Each row below holds a small network's activations on one input, seen along a few directions.
Each table varies a few parts of the input and shows all the possible inputs, shuffled.
Descriptions start from the smaller parts, as in this example, which fits no table here: one of 3 separate values, together with either a single point or one of 11 places around a ring or (one of 4 places along a line, together with one of 5 places around a ring).
Shared parts are said once, and a part with two or three values counts as separate values.
(in the rows, 128 means zero)

Other details of the inputs vary at random and push rows far along two fixed directions, the same in every table; ignore that.

A family of inputs:
r1: [135 137 183  90 187 187  94  59 178 151  58  99 112 138  59]
r2: [148  80 116 175 159 121 122  29 130 166 136  88  47  67 178]
r3: [ 87 161 123  56 125 158 110 238 110  93 139 192 229 177 122]
r4: [168 133  79 154  86  86 131 145  85  85 182 184 142 123 221]
r5: [127 121  52 141  63  79 127 179 103 111 191 161 142 108 216]
r6: [111 148 163  93 155 173 126  84 198 123  87  59  88 144  40]
r7: [136 125 148 100 128 159 126 229  95  92 152 161 218 174  75]
r8: [193 121  59 175  60  73 135 146  92 120 170 174 169 121 194]
r9: [116 128 155 137 156 114  89  31 130 180  95 145  51  71 230]
r10: [127 103  60 144  68  89 124 184 104 128 198 155 139  92 207]
r11: [129 103 102 157  78  83 131 190  85 127 193 155 133 101 200]
r12: [112 162 117 105  88 122 139 220 131 127 109 154 217 178  68]
r13: [156 126 166 166 171 109 116   9 118 147  95 123  39  95 197]
r14: [137 144 124 104 104 144 122 143 171 138 105 101 155 149  56]
r15: [172 159 111 106  86 136 145 205 124  68 147 160 217 194  71]
r16: [149 157 106 115 103 133 163 208 112  70 143 160 222 192  63]
r17: [140 166 141 114 118 135 150 192 108  89 112 173 207 193  80]
r18: [131 125 148 178 172 107 138  23 113 146  98 119  46  95 190]
r19: [122 122 159 101 195 186 118  62 176 135  82  68 102 142  47]
r20: [152 152 147 117 131 143 152 139 137  99 106 131 167 175  53]
r21: [ 78 155 185 103 179 163 133  86 176 141  61  78  85 145  60]
r22: [128 155 142 114 110 133 151 143 157 113 109 109 141 159  55]
r23: [129  79 140 169 129 120 122  46 150 168 151  64  17  55 162]
r24: [144 166 112  96  70 134 143 207 152  82 142 133 193 183  57]
r25: [108 139 138 107 164 156 139 159 118 117  99 137 180 172  74]
r26: [ 98 137 167 130 180 126  97  19 133 152 102 129  25  76 228]
r27: [125 124  64 152  79  68 132 180  85 120 176 164 147 116 217]
r28: [110  97 121 174 103  89 141 131  99 155 163 127  85  81 190]
r29: [ 71 123 223  63 207 208  88 105 159 150  91 108  96 118  87]
r30: [102 120 153  80 119 173 113 192 157 116 149 109 149 137  61]
r31: [141 140 116 162  95  72 128 104 111 132 140 146  85 106 211]
r32: [132 104 138 161 187 117 112  25 108 157 106 114  53  87 198]
r33: [147 102  39 164  47  75 143 195  99 124 210 145 154 100 193]
r34: [154 134  67 147  47  72 118 166 115 131 169 170 150 108 204]
r35: [161  92 100 156  91 105 124 169  78 109 202 171 143 103 202]
r36: [183 120  70 184  72  66 152 138  84 129 157 174 164 119 185]
r37: [ 96 115 181 111 212 184 124  88 144 159  70  91 116 135  56]
r38: [124 100 105 163 135 107 124  31 152 164 130  70  25  68 183]
r39: [ 78 145 132  99 141 146 138 172 143 130 101 113 160 161  68]
r40: [111 143  89 102  91 131 157 225 132  98 145 129 210 175  54]
r41: [132  86 147 165 192 125 109  27 109 174 111 106  47  70 197]
r42: [148 157 158  90 141 164 117 132 148  93 108 141 155 168  81]
r43: [156 121 106 185 114  78 136  94  87 153 121 165 123 106 203]
r44: [ 81 119 175  86 189 179 106 112 169 162  84  74 104 127  59]
r45: [128 130 123 113 151 152 149 146 133 112 114 119 173 165  56]
r46: [100 107 178 115 158 170 137 108 171 152 109  59  92 119  31]
r47: [ 93 110 151 110 166 166 135 102 174 161  97  61 102 121  41]
r48: [166  89  89 186  83  84 158 162  71 117 198 158 146 106 180]
r49: [ 90 100 153 128 183 137  93  49 121 179 119 129  46  58 226]
r50: [139 139  70 144  58  74 131 166 109  96 188 164 127 114 217]
r51: [107 156 183  79 154 172 106  83 196 128  80  84  82 140  62]
r52: [122 125 147 113 129 155 144 222  97 103 143 156 213 172  66]
r53: [167  81 108 181 109 105 133  98 101 133 183 124  88  81 187]
r54: [112 111 173  84 202 202 100  89 165 142  91  89 114 127  60]
r55: [150 148 130 105 133 156 137 144 145  87 124 120 164 173  64]
r56: [170 122 115 169 124  88 116  86  92 148 120 161 119 106 205]
r57: [127 119 143 158 141  98 105  30 143 185  91 102  41  76 185]
r58: [111 127 168  79 203 198 102  78 167 129  81  91 111 142  61]
r59: [127 150 138 132 118  99 109 100 104 126 137 182  94 103 242]
r60: [105 101  92 172 108  82 141 131 100 163 153 131  99  83 201]
r61: [115 170 117  88  93 128 137 237 125  77 138 157 208 189  90]
r62: [113 175 124 104  82 119 151 231 124  93 126 162 210 190  78]
r63: [144 134  69 171  62  64 163 154 103 107 175 145 129 118 181]
r64: [126 114 129 117 153 158 144 152 131 127 122 114 172 151  51]
r65: [116 137 167 112 155 156 128  72 188 168  59  68 101 132  31]
r66: [134 157 156 100 159 157 126 149 122  92 104 143 169 177  85]
Each input here is: one of 6 places along a line, together with either a single point or (one of 2 separate values, together with one of 5 places around a ring).
Q: Changing only the place on the line of 6 turns r47 into r40. The same change can be made to r60. Which row results?
A: r39
Q: Changing only the place on the line of 6 turns r48 into r64. The same change can be made to r30. Which row results?
A: r10
Q: Change only the choice among 2 separate values in r31. List by row number the other rows that result.
A: r13
Q: Change only the place on the line of 6 in r55. List by row number the other rows that result.
A: r2, r8, r15, r19, r53
Q: List by row number the other rows that have the place on the line of 6 in common with r12.
A: r1, r8, r9, r14, r34, r36, r43, r56, r57, r65
Q: Start at r11 and move only the place on the ring of 5, one step at a time. The first step leads to r28. Which rows follow, in order?
A: r46, r23, r30

A family of inputs:
r67: [112 118 141 166 153 119 132  57 138 160 100 101  54  92 157]
r68: [110 112  99 150 118 102 153 140 103 125 161 139 122 108 162]
r69: [ 61 134 171  88 186 141  81  42 170 185  72  91  33  75 169]
r70: [147 113  84 148  93  93 135 145 122 129 164 121 121 104 154]
r71: [145 160  92 139  80  97 153 167 100  88 154 183 167 147 173]
r72: [144 113 123 151 104 112 125  98 145 155 128 115 100  97 133]
r73: [114 119 136 139 138 132 137 105 121 121 146 133  95 106 159]
r74: [111 135 149  88 128 171 127 174 146  96 136 112 155 164  68]
r75: [126 151 141  96 123 157 120 174 149  90 125 116 155 173  77]
r76: [146 147 102 137  81  98 140 168 102  89 157 188 162 141 166]
r77: [150 128  85 145  89  89 143 123 128 132 153 125 128 109 151]
r78: [153 130 122 135 147 134 119  77 119 125 122 141 115 122 171]
r79: [134 123  87 152  99  88 134 145 114 117 155 120 116 123 165]
r80: [163 138 122 136  90  97 129 177  80  99 161 194 172 144 172]
r81: [140 138  85 150  92  83 143 126 118 120 145 125 123 130 165]
r82: [127 141 160  97 150 141 128 159 128 122 104 136 170 165  63]
r83: [132 148 168  96 149 160 120 171 123 101 116 140 167 167  82]
r84: [112 149 136 101 135 139 141 153 144 112 103 134 161 162  64]
r85: [122 102 178 144 178 139 118  52 118 150 126 111  54  84 167]
r86: [131  94 147 141 144 139 120  55 149 152 144  90  45  72 154]
r87: [142 125 102 160  80  90 130 137 117 129 141 139 124 122 162]
r88: [136 136  92 156  73  88 149 176 101 116 149 179 168 136 160]
r89: [125  94 122 148 115 130 134 115 137 160 150 101  94  90 131]
r90: [123 134 184 114 161 154 119 115 139 148  81 120 134 145  68]
r91: [100 126 131  93 131 156 136 179 143 110 132  99 158 159  54]
r92: [131 125 154 147 169 110 133  45 126 160  94 104  71 104 153]
r93: [141 125 118 151 109 114 135  88 148 157 123 105 100 102 135]
r94: [153 118 136 131 152 140 105  76 121 127 120 145 107 116 159]
r95: [151 135 114 143  91 100 122 125 121 106 150 146 115 127 171]
r96: [132 123 163 161 160 116 130  44 126 172  88 108  70  99 159]
r97: [142 109 127 148 144 131 113  87 121 151 109 135 117 112 146]
r98: [118 112 162  95 183 193 109 111 138 121 117 114 132 134  88]
r99: [127 103 119 150 127 100 141 147  84 133 163 144 131 107 169]
r100: [119 138 153 101 156 145 130 173 126 117 111 123 169 163  68]
r101: [130 129 158  98 182 183 102 109 144 115 100 115 131 145  89]
r102: [101 110 133 153 137 128 144 109 125 149 132 121  98 105 141]
r103: [121 124 150 113 141 162 122 127 172 149 106  83 118 133  56]
r104: [124 115  87 149  73 105 144 200 102 117 179 143 162 134 150]
r105: [112 116 129  88 128 162 138 179 153 124 143  98 162 143  41]
r106: [118 103 150 153 142 125 133 121 102 154 137 127 111 103 149]
r107: [138 160 167  96 145 153 130 148 128 107 105 145 167 172  88]
r108: [ 51 167 185  32 161 195  87 175 183 151  65 120 160 162  53]
r109: [158 118  73 138  98  95 130 177  87 108 162 181 190 140 163]
r110: [150 148 101 145  89  98 133 123 119 104 149 141 121 132 178]
r111: [131 140 121  96 155 154 130 142 136 118 104 128 181 168  76]
r112: [118  82 139 158 172 145 116  56 121 170 122 104  73  79 160]
r113: [125 128 130 109 149 168 116 171 131 121 110 129 186 160  71]
r114: [137 139 141  92 122 162 120 165 160 105 134 113 154 152  66]
r115: [141 125  94 149  90  83 133 132 118 119 147 133 120 124 161]
r116: [106 155 151 118 148 151 144 108 157 138  80 112 129 152  74]
r117: [113 111 125  95 162 170 126 168 124 118 134 124 180 150  71]
r118: [126 110 164 164 167 121 119  61 122 168  98 102  62  91 157]
r119: [136 113 134 157 167 133 120  32 133 169  92 106  78  98 161]
r120: [149 114  69 143 109 101 129 183  87 107 168 163 181 136 169]
r121: [114 127 121 145 145 112 139  99 130 133 118 114  92 113 142]
r122: [138 139  96 157  85  94 140 133 121 129 136 130 129 132 159]
r123: [106 155 142 108 156 143 146 104 155 127  84 108 127 151  74]
r124: [138 136 166  94 140 164 113 105 176 125 110 106 118 136  64]
r125: [164 145  88 132  67 101 138 165 121 100 173 158 165 133 155]
r126: [134 138 112 148 113 108 136 132 110 104 147 153 117 120 177]
r127: [ 96 155 121  95 105 111  88 153 122 130 148 177 120 107 227]
r128: [113 143 137 108 123 154 126 179 153 117 112 103 159 171  57]
r129: [157 123  76 137  63  84 139 179 113 113 173 153 168 121 140]
Q: Changing only one part turns r105 into r86. The same change can be made to r84. Which row results?
A: r76
Q: Changing only one part turns r74 into r91. The same change can be made to r125. Which row results?
A: r77
Q: Describe the family of inputs behind these rows.
A: one of 3 separate values, together with either a single point or (one of 4 places along a line, together with one of 5 places along a line)
Q: Start at r113 and move only the place on the line of 5, one step at a time. The first step leads to r118. Which rows follow, in order?
A: r67, r128, r103

A family of inputs:
r130: [103 156 146  66 134 169 117 215 141 111 106 137 210 186  45]
r131: [124 147 146  91 144 171 138 202 128 103 106 143 219 194  28]
r132: [128 144 104 110  86 131 146 192 156 114 129 108 184 169  42]
r133: [110 154 159  66 132 176 121 215 140 103 116 142 208 186  41]
r134: [131 115  91 184 101  69 139 115  89 146 149 151 103  94 222]
r135: [163 126  76 146  76  89 133 210  69 100 183 196 204 141 191]
r136: [129 117 138 164 147 112 130  69 116 139 122 118  70 101 175]
r137: [131 142 133  86 130 167 117 188 130 102 125 154 203 171  77]
r138: [106 123 192 116 195 157 109  26 164 164  75  84  43  98 111]
r139: [113 121 190 116 200 164 102  28 161 155  81  79  42 106 121]
r140: [140 128 131 136 125 134 138  90 165 127 116  76  92 127  79]
r141: [139 111 104 183 100  76 142 113  86 139 158 155  99  92 220]
r142: [119 121 131 144 144 105 118  72 126 156 113 122  75  93 179]
r143: [122 117 140 139 139 126 110  74 133 149 128 127  70  88 184]
r144: [ 94 128 176 120 194 154 116  26 168 171  67  77  47 101 113]
r145: [132 117  88 160  97  83 118 115 103 143 158 157 100  87 236]
r146: [103 143 173  96 167 167 125 105 158 133  92 107 117 138  75]
r147: [120 137 166 102 179 172 124  93 152 133  86 109 127 144  71]
r148: [160 111  95 171 112  78 128 100  85 134 156 164 110  93 224]
r149: [154 136 106 116  96 140 151 184 146 105 132 116 194 173  36]
r150: [150 137  73 133  64  95 127 212  84  83 192 195 187 140 198]
r151: [132  64  67 185  85  83 148 135 105 150 206 101  87  63 187]
r152: [163 129  56 163  30  70 162 208 105 101 195 155 177 133 151]
r153: [122 133 160 110 164 146 116  90 142 127 104 114  99 129 115]
r154: [113 147 160  95 160 164 126 122 149 112 103 115 133 153  79]
Q: Describe the family of inputs behind these rows.
A: either a single point or (one of 4 places along a line, together with either a single point or one of 5 places along a line)
Q: Start at r134 and move only the place on the line of 4, one step at a time. The first step leads to r141. Which rows follow, in order?
A: r136, r131
Q: Change only the place on the line of 5 in r139. List by row number the other rows that result.
A: r136, r150, r153, r154
